These are the activations of a small network on made-up records, seen along a few directions, one row for each record.
Here are examples, each followed by its value of one field, T.
Other fields move the rows too, some of them a lot.
In the rows, 500 means zero.
Random noise pushes rows far along 5 fixed directions. That doesn't count. These rows show it; they differ only by the noise:
[449 478 417 598 548 390 587 551 556 491 589 484 533 484 522 407 526 628
 472 504 497 567 597 448 493]
[516 564 543 595 473 471 481 528 498 444 637 608 601 399 554 392 535 470
 439 519 460 584 615 439 491]
[370 376 452 641 569 375 601 519 561 608 686 162 372 695 583 349 430 753
 432 588 541 583 507 263 483]
[537 414 543 671 521 518 529 457 547 438 680 437 467 478 585 298 444 629
 484 566 516 562 592 319 343]
[401 630 482 430 412 405 405 511 426 609 586 415 581 634 622 470 501 428
 364 491 492 582 440 391 687]
[272 201 327 415 191 522 657 643 749 433 134 339 245 338 698 257 466 815
 570 329 659 346 492 737 755]
[450 421 508 648 507 450 568 534 565 489 643 396 454 491 571 333 478 649
 460 552 510 566 590 374 460]

[526 689 474 166 356 639 222 384 386 511 362 566 596 601 621 522 503 243
 521 375 473 456 248 593 685] : t14
[326 644 533 608 532 300 730 876 451 482 595 815 802 128 305 462 746 361
 287 556 351 759 765 781 748] : t7
[543 327 291 418 534 598 592 268 553 419 333 419 443 551 509 472 419 714
 602 449 554 317 384 480 262] : t10
[424 400 313 496 588 411 649 490 541 490 476 330 410 605 442 485 483 739
 582 465 518 426 413 470 356] : t15
[532 496 722 616 497 650 432 741 546 523 558 471 350 260 379 502 506 292
 496 481 312 449 728 598 574] : t1
[439 490 364 518 648 326 497 445 486 540 519 517 427 710 436 559 474 603
 575 516 613 434 484 430 431] : t8
[698 320 453 450 476 798 481 383 621 194 265 623 647 248 582 378 408 486
 535 471 538 443 441 595 252] : t13
[558 459 641 579 391 647 446 452 506 410 546 500 603 398 658 381 504 535
 416 592 550 573 510 513 451] : t3
[545 384 576 611 439 553 581 431 603 357 522 575 505 396 504 325 553 640
 612 598 612 487 592 535 365] : t11
[489 487 443 468 470 584 482 498 492 422 260 460 412 452 483 595 397 531
 581 342 468 417 495 666 539] : t12
[320 400 539 471 375 379 539 556 530 625 442 387 256 576 568 523 558 637
 462 510 529 512 435 535 673] : t4
[278 542 542 392 437 389 523 663 498 686 504 423 487 502 513 453 521 527
 427 492 473 553 440 506 785] : t2
[647 477 637 568 551 815 309 361 454 517 636 374 445 616 498 534 297 281
 481 507 427 454 449 376 337] : t5
[465 326 266 352 438 622 589 447 650 438 117 393 273 475 581 500 404 583
 726 301 615 300 498 653 509] : t6
[489 405 433 570 481 602 524 521 617 366 376 506 494 286 527 417 477 491
 511 409 483 527 607 592 524] : t9

Here are new rows. What is T for each?
[376 393 518 549 408 456 617 554 571 455 564 315 384 503 555 428 475 687
 410 520 550 458 450 461 507] : t15
[285 203 394 617 544 492 711 512 686 555 502 110 138 577 580 288 396 909
 614 559 557 432 549 401 450] : t6
[546 240 450 752 625 506 687 456 714 383 509 399 373 479 575 266 421 858
 573 586 613 492 603 365 214] : t9
[506 523 438 350 227 544 543 530 569 275 287 719 610 265 584 445 550 537
 445 349 613 436 447 746 565] : t15
[394 487 412 668 647 167 698 671 505 485 579 769 432 482 332 474 654 710
 610 601 556 439 699 500 508] : t8
[382 541 645 600 506 435 495 657 473 591 575 418 457 456 502 524 575 484
 471 556 448 460 607 539 670] : t3
[705 646 719 552 630 621 389 277 421 396 774 785 812 418 515 483 532 394
 392 574 456 637 524 306 126] : t2
[410 558 518 543 474 443 540 640 461 625 675 449 498 628 445 600 550 493
 427 560 504 528 528 430 670] : t5
[539 111 783 916 477 733 591 457 689 437 737  67 116 356 574 206 243 691
 483 740 473 494 568 256 244] : t10
[556 276 578 662 514 542 554 429 553 360 597 574 342 417 553 341 489 644
 527 627 598 474 601 402 320] : t8
[388 650 637 407 311 503 269 559 339 574 467 579 395 534 557 573 533 154
 467 491 519 438 448 515 787] : t8
[492 479 779 694 528 503 569 685 536 447 694 531 347 353 451 326 585 488
 544 594 444 489 674 518 520] : t14
[439 168 607 501 306 649 661 589 688 434 333 401 186 212 606 226 393 722
 568 464 589 421 547 582 575] : t2
[521 377 817 425 201 771 420 468 473 456 460 480 370 386 694 255 371 430
 515 455 495 449 397 419 457] : t2
[426 491 709 629 417 447 573 536 499 631 686 307 344 655 618 431 457 540
 432 585 449 559 537 293 513] : t6
